Look-ups in named tables: a row name and a column name give one cell, copied from the table.

Table Pivif
|  | Kefe | Nedefoz | Zurizo | Rep | Fem | Zonab | Duza |
|---|---|---|---|---|---|---|---|
| Pidave | 0.42 | 0.46 | 0.23 | 0.33 | 0.20 | 0.29 | 0.13 |
| Vememid | -0.01 | 0.05 | 0.14 | 0.07 | 0.46 | 0.51 | 0.05 |
| Mufolu | -0.16 | -0.13 | 0.15 | -0.01 | 0.50 | 0.41 | 0.23 |
| Lebevu | 0.62 | 0.77 | 0.14 | 0.36 | 0.33 | 0.60 | -0.21 |
| Kopizem | 0.34 | 0.48 | 0.10 | 0.21 | 0.44 | 0.67 | -0.21 |
| Pem | 0.79 | 0.89 | 0.25 | 0.56 | -0.01 | 0.42 | -0.24 |
| Som | -0.31 | -0.55 | 0.39 | 0.06 | 0.11 | -0.34 | 0.96 |

Fem of Lebevu: 0.33
Nedefoz of Som: -0.55
Zurizo of Lebevu: 0.14
Duza of Som: 0.96
Rep of Vememid: 0.07
Duza of Mufolu: 0.23
Nedefoz of Mufolu: -0.13
Duza of Pidave: 0.13
Fem of Pidave: 0.20
Rep of Lebevu: 0.36
Zonab of Kopizem: 0.67
Nedefoz of Kopizem: 0.48
Zonab of Pem: 0.42
Kefe of Vememid: -0.01
Nedefoz of Pidave: 0.46
Kefe of Lebevu: 0.62
Nedefoz of Lebevu: 0.77
Zonab of Vememid: 0.51

Novesu =
      Lovafon  Zalel  Fis  Mafu  Vatofe
Fuz       -84     32   39    34     -49
Sobu      -57     34   25     0      13
Nug         5     27    0   -63     -51
Neb       -55     50   33   -48       2

What is the Vatofe of Sobu in Novesu?
13
What is the Lovafon of Fuz in Novesu?
-84
What is the Lovafon of Sobu in Novesu?
-57
What is the Mafu of Neb in Novesu?
-48
What is the Zalel of Nug in Novesu?
27
What is the Fis of Sobu in Novesu?
25
What is the Lovafon of Nug in Novesu?
5
What is the Mafu of Sobu in Novesu?
0
What is the Vatofe of Fuz in Novesu?
-49
What is the Zalel of Neb in Novesu?
50
What is the Zalel of Fuz in Novesu?
32
What is the Mafu of Nug in Novesu?
-63
What is the Zalel of Sobu in Novesu?
34

Table Kidig
	Rinezu	Per	Lutufu	Pas	Gotavuz	Buseris	Siroz	Kez	Tafemog	Poki
Kod	5.6	3.6	5.3	2.3	2.8	5.1	4.5	4.6	5.1	4.4
Mev	6.0	4.3	5.5	5.6	5.3	3.2	5.6	7.8	7.0	5.7
Mefeket	2.6	4.2	6.7	5.4	3.8	2.6	7.1	3.8	3.4	3.3
Kodos	4.2	3.4	2.9	4.9	4.0	3.7	2.6	2.6	3.4	1.5
Zire	4.4	4.8	2.1	3.4	5.7	5.7	3.8	1.2	3.0	2.6
Tas	5.2	6.1	4.4	2.5	1.8	3.3	3.1	4.4	3.6	4.8
Leroler	0.9	4.8	3.3	3.9	1.0	3.7	1.2	5.4	2.8	4.2
Ger	1.7	4.2	2.1	3.4	1.9	4.1	4.5	3.6	5.5	4.6
Zan	3.9	1.5	2.8	4.3	2.1	2.8	3.8	2.9	6.2	2.2
Bod	4.9	5.4	5.9	3.4	7.7	6.7	5.5	3.5	4.6	1.7
Vesav	1.8	3.4	6.2	1.0	3.1	2.7	4.0	3.7	2.7	3.0
Duk	3.9	4.5	1.5	3.4	3.6	2.9	2.7	0.5	1.0	1.1

Duk, Kez => 0.5
Tas, Tafemog => 3.6
Kod, Kez => 4.6
Kod, Lutufu => 5.3
Bod, Siroz => 5.5
Bod, Tafemog => 4.6
Kodos, Tafemog => 3.4
Zire, Kez => 1.2
Leroler, Tafemog => 2.8
Kod, Pas => 2.3
Bod, Kez => 3.5
Zire, Gotavuz => 5.7

